A small network was shown many inputs. Here are its activations along a few directions, one row for each input.
In each table, some parts of the input vary, and every possible input appears once, in random order.
A made-up example of a description, with smaller parts first: line(6) and (point or ring(9) or (values(3) and ring(8))).
Shared parts are said once, and a part with two or three values counts as separate values.
In the rows, 128 means zero.

Other details of the inputs shift rows strongly along two fixed directions, in all tables alike. That doesn't count.

Rows:
x1: [147  95 126 146 125 136 107 144 142  86  98 164 123 124 123 115]
x2: [153 129 125 184  97 152 119 130 168  87 112 157 120 105 116 100]
x3: [121 170 128 117 129  91 166  74 131 165 146 106 118 126 157 122]
x4: [129 128 108 153 109 131 124 115 157  86 133 158 101 122 135  90]
x5: [110 113 112 151 136 166 114 111 193  77 120 151  98 104 124 110]
x6: [143 176 126 154 102 111 147  80 153 127 128 110 123 125 131 113]
x7: [127 176 112 143 108  85 140  79 150 136 110 109 102 124 127 119]
x8: [124 109 134 147 113 149 106 173 128  82 119 160 137 138 105 131]
x9: [140 115 134  90 145 141 122 159  71 151 134 134 151 143 125 174]
x10: [111 170 138  86 143 101 171  99  84 186 171  86 138 152 152 154]
x11: [112 129 148  82 144 127 137 148  74 181 161  92 162 148 132 150]
x12: [125 105 121 131 117 124 113 134 141 110 120 145 122 108 122  99]
x13: [139 116 128 156 113 127 116 115 168 111 120 138 120 102 131  79]
x14: [128 183 118 129 104  81 154  60 136 146 116 107 114 117 133 131]
x15: [124  52 139 125 165 199  84 201 143  78 104 160 153 140 101 166]
x16: [139 135 136 175 104 127 124 118 171  97 104 145 122 114 125 103]
x17: [ 93 101 135 105 153 126 123 184  95 136 141 141 133 155 129 151]
x18: [ 89 165 144  69 154 119 149 100  89 189 144  63 155 144 119 222]
x19: [168 172 117 152 114  92 151  41 167 134 110 108 106 110 152  96]
x20: [125 188 114 134 128  78 167  53 152 165 140  92  96 127 156 104]
x21: [110  68 134 129 141 147  89 207 121 104 121 155 135 135 105 118]
x22: [115  89 155 154 139 152 103 208 130 101 108 153 146 146 107 136]
x23: [144 123 124 139 110 141 124 121 135 137 136 123 125 106 131 101]
x24: [123  83 145 136 135 171 123 193 114 111 143 161 137 132 126 132]
x25: [137 106 124 169 121 133 102 137 176 102 114 141 110 112 121  71]
x26: [151 122 109 158 125 118 114 116 156  95  95 143 102 127 127 102]
x27: [117 125 139 106 127 139 130 167  76 144 136 131 152 137 112 177]
x28: [150 156 113 118 121 106 138  81 119 135 125 115 122 135 138 128]
x29: [120 153 109 131 116  94 150  78 147 127 132 134 101 114 147 106]
x30: [140 116 152  99 152 138 132 163  86 147 142 117 163 160 131 164]
x31: [155  88 146 134 143 171 103 183 111 113 125 161 151 134 121 140]
x32: [105 127 134  71 141 120 133 148  64 172 157 100 154 146 126 155]
x33: [145 123 102 146  97 139 114 115 152 108 122 144 107  95 124  85]
x34: [105 154 127  62 142 109 170 123  53 195 168  97 139 146 143 183]
x35: [ 89  92 135  78 163 165 108 170 109 147 142 102 159 126 113 174]
x36: [155 156 119 152 132 101 141  79 149 139 110 104 110 129 143 108]
Description of these inputs: values(4) and (point or (values(2) and line(4))).
The inputs of x32 and x8 match in every part but the values(4) part. If x33 is changed in the same way as x32 into x8, which row does it become? -> x27
Which other rows does x14 become when the values(2) part takes its other values? List them by row number. -> x16

Rows:
x37: [133 129 131 127 136 116 130 127 126 143 134 116 127 137 137 111]
x38: [135  75 133 113 136 165 107 187 101 114 134 158 144 128 120 132]
x39: [106 144 148  64 173 129 140 134  73 181 129  80 167 157 116 234]
x40: [143 162 121 150 116 100 148  82 147 121 115 129 109 130 140 120]
x41: [150  93 133 171 106 172 101 163 158  82 123 168 130 106 118  88]
x42: [140 141 122 163 101 134 127 112 157 107 130 139 115 113 129  91]
x43: [111 135 139 133 125 130 141 143 121 129 142 138 131 134 132 133]
x44: [148 158 123 115 131 100 148  75 125 174 139  90 123 120 149 110]
x45: [102  92 153 114 160 135 125 195  98 136 138 140 146 157 132 147]
x46: [121 104 133 146 129 121 113 160 138 114 116 142 125 129 124 102]
x47: [106 207 119  93 124 100 173  31 130 192 152  53 125 114 135 167]
x48: [112 128 123  98 128 109 132 140  90 148 139 125 129 136 125 143]
x49: [177 128 117 173 103 137 115 101 168  93 102 148 114 108 128  89]
x50: [133 126 104 157 109 126 127 107 165  88 121 162  94 115 136  89]
x51: [156 145 122 151 114 118 131 102 143 113 113 131 120 129 131 114]
x52: [109  99 147 139 120 147 108 196 114 108 131 156 145 132 109 128]
x53: [ 80  82 138  52 174 168 114 195  66 149 145 119 165 150 111 213]
x54: [145 162 118 147 106  92 137  87 141 127 108 121 113 124 129 114]
x55: [116  81 133 150 150 165  87 158 186  82 105 144 127 117 113 113]
x56: [136 171 104 104 118  95 156  66 115 161 145 101 110 125 145 122]
The inputs of x47 and x53 match in every part but one. If x42 is changed in the same way as x47 into x53, which row does it become? -> x56
What do these inputs look like to the network? -> values(4) and (point or line(4))
Which other rows does x38 become when the values(4) part takes its other values? List them by row number. -> x41, x44, x49
Which other rows does x40 become when the values(4) part takes its other values? List them by row number. -> x43, x45, x50
